X =
[[2 6 3 2 6 3]
 [8 6 2 4 3 1]
 [4 1 6 7 3 5]
 [6 4 2 8 5 7]
 [6 3 6 1 5 6]
 [5 8 2 6 1 5]
 [6 4 6 5 4 3]
 [4 4 2 3 5 5]]
Indices start at 1.
(1, 1): 2
(2, 3): 2
(8, 2): 4
(7, 2): 4
(1, 5): 6
(1, 3): 3
(5, 1): 6
(5, 6): 6
(8, 4): 3
(3, 4): 7
(7, 4): 5
(5, 2): 3
(6, 1): 5
(8, 5): 5
(3, 5): 3
(4, 6): 7
(2, 2): 6

grid =
[[2 1 4 5 6 3 2 3 6 4]
 [3 2 4 4 6 4 2 2 7 4]
 [3 4 5 4 4 5 4 5 7 3]]
Rows and columns are counted from 1.
(1, 1)	2
(1, 7)	2
(3, 3)	5
(1, 8)	3
(1, 9)	6
(3, 4)	4
(2, 2)	2
(1, 4)	5
(3, 10)	3
(3, 8)	5

data =
[[7 5 7 5 5 5 7 4 5 5 6 3 8]
 [4 7 5 6 5 3 4 6 4 7 6 4 5]
 [6 8 7 6 6 7 6 7 6 6 4 9 5]
 [5 4 4 7 7 4 6 3 6 5 7 5 7]
 [6 5 6 5 4 4 5 7 4 7 7 2 5]
 [7 3 4 7 7 5 6 5 6 5 8 6 5]
 [5 4 5 6 7 6 8 4 8 4 6 8 6]
 [8 5 7 4 5 8 8 6 6 5 6 5 6]
 [4 6 5 5 6 8 5 6 7 5 4 7 4]
 [2 4 5 4 5 6 6 5 7 6 6 5 4]
 [9 6 6 6 5 4 5 7 4 7 7 4 5]
 [7 6 6 4 5 8 5 8 6 6 5 7 3]
 [4 7 6 7 6 3 7 5 5 6 6 8 6]
 [7 4 5 5 5 4 7 7 6 6 8 5 3]]
Indices start at 1.
row 1 col 1: 7
row 3 col 11: 4
row 12 col 6: 8
row 10 col 8: 5
row 9 col 10: 5
row 8 col 12: 5
row 7 col 9: 8
row 4 col 13: 7
row 8 col 10: 5
row 3 col 1: 6
row 3 col 4: 6
row 4 col 7: 6
row 8 col 8: 6
row 3 col 10: 6
row 12 col 12: 7
row 3 col 8: 7
row 8 col 4: 4
row 9 col 12: 7
row 8 col 13: 6
row 13 col 3: 6
row 8 col 1: 8
row 3 col 2: 8
row 7 col 11: 6
row 1 col 6: 5
row 9 col 11: 4
row 9 col 7: 5
row 5 col 5: 4
row 2 col 12: 4
row 7 col 12: 8
row 7 col 6: 6
row 7 col 1: 5
row 13 col 4: 7

B =
-2.070   0.235   1.065   1.814  -1.414
-1.882   1.043   0.339   1.299  -0.162
-1.603   0.485   0.777   0.162   0.583
-1.728  -0.049   1.188   1.231  -0.778
-2.150   1.078   0.243   1.752  -1.157
-0.836   0.927   0.481   0.300   0.224
-2.145   0.562   0.711   1.882  -0.396
-2.289   0.444   0.769   2.288  -1.712
-2.494   0.791   0.629   2.121  -1.247
Rows and columns are counted from 1.
(1, 1) = -2.070
(8, 3) = 0.769
(6, 3) = 0.481
(4, 4) = 1.231
(7, 3) = 0.711
(8, 5) = -1.712
(7, 4) = 1.882
(9, 2) = 0.791
(6, 1) = -0.836
(4, 3) = 1.188
(9, 3) = 0.629
(8, 2) = 0.444
(5, 2) = 1.078
(9, 1) = -2.494
(1, 5) = -1.414
(7, 5) = -0.396
(2, 5) = -0.162
(7, 2) = 0.562
(4, 2) = -0.049
(8, 4) = 2.288
(8, 1) = -2.289
(3, 2) = 0.485

x = [[7.341, 10.282, 10.549, 8.152, 5.836, 4.178, 6.550, 7.140, 14.599], [6.495, 7.345, 7.834, 6.591, 5.878, 4.789, 6.030, 6.050, 9.368], [5.698, 3.685, 6.134, 4.510, 5.613, 2.521, 4.724, 3.897, 7.168], [4.482, -2.867, -0.583, 2.577, 7.142, 5.458, 4.741, 4.570, -1.535], [4.444, -1.474, -2.029, 3.496, 7.603, 10.079, 6.031, 6.301, -6.198], [4.688, -3.319, -1.350, 3.120, 7.875, 6.375, 5.260, 5.976, -0.884], [4.328, -2.583, -11.807, 6.599, 11.888, 26.839, 11.090, 15.602, -21.327], [4.736, -2.774, 1.240, 2.413, 6.748, 2.292, 4.032, 3.646, 2.859], [4.593, -2.555, -0.746, 2.953, 7.375, 6.251, 5.079, 5.224, -1.596], [4.920, -2.020, 0.928, 3.130, 7.133, 4.014, 4.705, 4.841, 2.342], [4.766, -1.564, 1.396, 2.800, 6.620, 3.688, 4.419, 3.927, 1.504], [5.788, 5.963, 7.947, 4.733, 4.751, 2.312, 4.622, 2.992, 7.325], [4.837, -2.066, 1.843, 2.608, 6.585, 2.191, 4.065, 3.588, 3.410]]
Rows and columns are counted from 1.
(1, 1): 7.341
(11, 7): 4.419
(9, 8): 5.224
(7, 7): 11.090
(4, 4): 2.577
(4, 6): 5.458
(9, 2): -2.555
(1, 8): 7.140
(1, 6): 4.178
(2, 7): 6.030
(7, 2): -2.583
(2, 3): 7.834
(2, 4): 6.591
(12, 2): 5.963
(7, 5): 11.888
(5, 1): 4.444
(5, 4): 3.496
(12, 3): 7.947
(8, 6): 2.292
(12, 1): 5.788
(2, 8): 6.050
(11, 6): 3.688
(9, 9): -1.596
(3, 2): 3.685
(13, 8): 3.588
(4, 9): -1.535
(6, 7): 5.260
(3, 7): 4.724
(4, 3): -0.583
(10, 2): -2.020
(12, 6): 2.312
(8, 3): 1.240
(6, 5): 7.875
(10, 7): 4.705
(7, 9): -21.327

A =
[[-1.122  0.594  1.741  2.194  0.750 -0.907 -0.214  0.901 -0.898 -0.235
  -0.180  1.957 -0.366]
 [ 1.634 -0.854  1.286 -0.530 -1.206  0.709  1.739  0.198  1.584 -0.061
   0.692 -1.763  0.375]
 [-0.550  0.457 -0.291 -1.196  0.375 -0.758 -2.021 -1.013  2.507  0.212
   0.870 -1.335 -0.158]]
Indices start at 1.
(1, 1) => -1.122
(1, 10) => -0.235
(2, 4) => -0.530
(1, 2) => 0.594
(2, 6) => 0.709
(2, 9) => 1.584
(1, 12) => 1.957
(2, 10) => -0.061
(1, 6) => -0.907
(3, 2) => 0.457
(2, 2) => -0.854
(2, 11) => 0.692
(3, 4) => -1.196
(1, 7) => -0.214
(2, 7) => 1.739
(3, 12) => -1.335
(3, 6) => -0.758
(1, 8) => 0.901
(2, 8) => 0.198
(3, 8) => -1.013

W =
[[ 15   7  -2   4   7   1 -13  -2 -22   2   9  11   0  -2  13 -15]
 [  8   3   3  -7 -10  -2 -10  -8 -10  -5  -6   5  -7  -5   1  -6]
 [  1   8   9   9  13  -9  11  -5  -9   5   0   3   2   7 -16  -8]
 [  2   2   2   2   3  -3   1  -5  -6   6   2   1   0   1  -2  -5]
 [  3 -26  -6  -1 -10  11 -10  -1 -14  -9  -1 -21  -7   3  14  -7]
 [  1  -1  -9   2  -1   7   8  -2 -10  16   4   7   4   5   2  -3]
 [ 12  -1   3  -7   0  -8  -8 -13  -5  -9   4  12   2  14 -15  -6]
 [  0  11   6   0   9 -17   1 -10  -5 -14   4  12   5 -22  -2  -5]]
Indices start at 1.
row 1 col 1 = 15
row 8 col 4 = 0
row 6 col 15 = 2
row 8 col 11 = 4
row 6 col 16 = -3
row 6 col 10 = 16
row 6 col 6 = 7
row 1 col 2 = 7
row 3 col 5 = 13
row 1 col 5 = 7
row 2 col 12 = 5
row 7 col 5 = 0
row 3 col 14 = 7
row 4 col 1 = 2
row 3 col 16 = -8
row 2 col 6 = -2
row 5 col 6 = 11
row 7 col 9 = -5
row 3 col 8 = -5
row 6 col 14 = 5
row 5 col 1 = 3
row 2 col 15 = 1
row 3 col 4 = 9
row 7 col 3 = 3
row 7 col 8 = -13
row 4 col 15 = -2
row 1 col 6 = 1
row 1 col 14 = -2
row 5 col 12 = -21
row 1 col 3 = -2
row 4 col 7 = 1
row 2 col 9 = -10
row 5 col 8 = -1
row 2 col 5 = -10
row 2 col 7 = -10
